[[127 129 137 138 126 140 118 130 132 132 127]
 [126 129 138 141 126 143 114 131 134 134 127]
 [131 129 140 127 133 139 141 126 125 115 121]
 [133 130 141 123 130 133 133 126 124 121 124]
 [139 132 153 115 128 131 129 123 118 120 124]
 [126 129 139 140 126 143 116 130 133 132 127]
 [128 128 128 128 128 128 128 128 128 128 128]
 [126 129 135 137 126 138 118 130 132 132 128]
 [137 131 150 118 129 133 132 124 119 119 124]
 [126 129 138 141 125 143 114 131 134 134 127]
 [127 128 137 132 137 145 150 127 128 110 118]] 129

[[138 142 117 110 113 132 132 118 138]
 [120 122 148 122 136 125 112 130 125]
 [122 136 139 106 120 141 131 128 145]
 [141 140 114 120 134 141 126 139 121]
 [133 136 114 115 117 145 129 132 140]
 [141 125 132 149 121 123 156 118 125]
 [114 141 143 144 127 135 143 125 139]
 [126 119 145 145 140 121 127 143 113]
 [128 145 128 103 135 133 112 116 126]
 [132 109 122 124 127 114 123 143 125]
 [141 121 116 131 141 119 106 126 120]] 142

[[143 140 117 117 119 143 134 137 123 148 118 121 124 127 132 117]
 [133 122 126 128 109 146 105 135 120 137 144 127 120 126 136 124]
 [120 128 130 134 150 115 144 116 128 111 127 124 136 121 124 138]
 [142 142 118 112 121 137 140 135 127 149 119 123 121 127 131 121]
 [108 124 139 134 146 119 125 120 135 105 136 132 131 128 123 127]
 [117 125 136 128 145 117 144 113 131 108 134 125 131 122 122 140]] 140

[[134 142 138 123 138 126 116 128 135 136 130 140 131 141 142 124]
 [120 111 109 141 109 125 152 119 129 126 137 105 140 118 117 150]
 [133 136 138 119 134 130 115 135 123 124 118 138 117 125 129 115]
 [132 139 138 119 138 125 111 130 129 131 123 141 121 132 135 116]
 [122 121 125 131 119 136 127 127 116 116 122 124 126 125 118 119]
 [117 120 124 140 123 142 133 126 118 120 131 127 134 134 119 120]
 [123 127 120 132 126 117 129 113 140 140 142 123 143 142 136 137]
 [130 120 129 131 119 147 140 144 110 108 113 123 118 109 112 126]
 [129 130 131 125 131 126 125 130 127 128 127 130 124 124 127 126]
 [144 136 134 113 131 121 126 138 134 129 117 132 120 126 139 132]
 [120 113 112 139 114 125 145 119 129 127 136 110 137 123 119 143]] 142

[[127 146 121 141 118 125 116 124]
 [133 156 119 144 111 125 113 115]
 [118 115 131 120 127 131 125 134]
 [130 151 121 144 114 125 115 120]
 [133 113 136 123 141 128 147 134]
 [117 122 126 127 125 129 120 134]
 [125 116 134 114 136 132 132 134]
 [124 139 121 138 122 126 117 128]
 [123 115 133 115 133 132 130 133]
 [117 122 125 127 125 129 120 134]] 146

[[116 132 123 135 137 139 137 130 126 122 116]
 [127 126 124 122 127 137 142 128 123 131 140]
 [134 125 126 125 127 125 129 127 123 128 119]
 [131 121 122 136 131 129 127 116 130 131 136]
 [127 133 120 135 126 142 118 128 129 138 125]
 [134 132 130 136 122 129 118 118 140 145 119]
 [131 107 133 132 125 127 132 125 128 125 139]
 [126 124 141 117 124 132 121 136 119 136 126]] 132

[[126 122 130 109 123 149 155 129 111 120 107]
 [111 148 116 119 108 116 119 143 137 136 145]
 [139 113 116 139 136 136 105 118 125 140 140]
 [145 119 123 143 140 119 102 112 142 137 146]
 [150 116 134 149 150 120 111 106 145 127 134]
 [113 125 105 116 111 151 125 146 104 140 132]
 [148 119 131 146 148 113 104 106 145 134 141]
 [138 124 149 121 143 124 150 111 130 114 105]
 [115 125 105 118 112 150 123 145 106 141 134]] 122
---
array([121, 124, 153, 108, 123]) --> 124
array([ 98, 144, 130, 134, 105, 130, 141]) --> 144
array([104, 117, 135, 129, 121, 122]) --> 117
array([144, 104, 111,  99, 142, 104, 116]) --> 104
array([130, 141, 119, 111, 154, 110, 146]) --> 141
array([ 99, 104, 152, 130, 123, 110, 150]) --> 104
array([134, 125, 104, 152, 137]) --> 125
array([126, 151, 105, 108, 130]) --> 151
array([144, 122, 134, 153, 113]) --> 122
array([127, 116, 129, 142, 145, 104, 144]) --> 116
---
116,101,136,132,119,137,119 value 132

119,132,151,151,141,129,141
124,115,147,106,109,122,112
value 151

126,126,127,125,130,125
116,140,128,129,130,121
104,138,128,130,126,127
value 125

127,114,145,105,115,126
140,122,134,156,134,148
139,124,129,148,138,126
value 105

151,146,126,142,143 value 142

113,129,116,140,110,102 value 140

105,146,130,132,123 value 132
---
[104 114 139 121 156] ans = 139
[104 138 120 146 140] ans = 120
[140 116 126 108 105] ans = 126
[138 116 119 106 111] ans = 119
[116 149 128 129 149] ans = 128
[108 132 102 141 133] ans = 102
[143 131 124 104 111] ans = 124
---
[[124 114 140 146 123]
 [141 128 132 127 106]
 [141 137 136 111 129]] --> 140

[[156 136 114 124]
 [125 135 122 125]
 [127 121 127 122]] --> 114

[[119 150 150 148 133]
 [134 134 140 120 148]
 [114 127 150 148 105]] --> 150

[[105 113 143 126 115]
 [123 129 131 121 112]
 [129 128 128 127 127]] --> 143

[[138 117 116 139 129 129]
 [131 151 113 122 137 140]
 [130 125 125 129 129 128]] --> 116

[[136 141 144 139 144 147]
 [136 149 143 138 152 149]
 [138 144 141 138 145 154]] --> 144

[[116 141 121 107 143]
 [114 147 137 104 146]
 [153 149 111 103 135]] --> 121
---
[[138, 144, 152, 134],
 [110, 116, 119, 151],
 [118, 128, 137, 155]] yields 155, 110

[138, 137, 151, 122, 126, 138] yields 151, 122

[122, 133, 155, 125, 123, 136, 139] yields 155, 122

[120, 132, 126, 110, 140, 153, 126] yields 153, 110

[[113, 122, 130, 114],
 [147, 105, 122, 146]] yields 147, 105

[[115, 126, 132, 126, 136, 131, 118],
 [155, 129, 120, 134, 120, 128, 152],
 [151, 130, 121, 135, 121, 130, 148]] yields 155, 115

[[123, 130, 132, 140, 136, 126, 139],
 [119, 155, 123, 124, 141, 105, 119]] yields 155, 105

[[105, 130, 126, 133, 116, 141],
 [152, 131, 108, 134, 127, 137],
 [143, 125, 154, 133, 121, 125]] yields 154, 105

[124, 137, 118, 126, 150] yields 150, 118
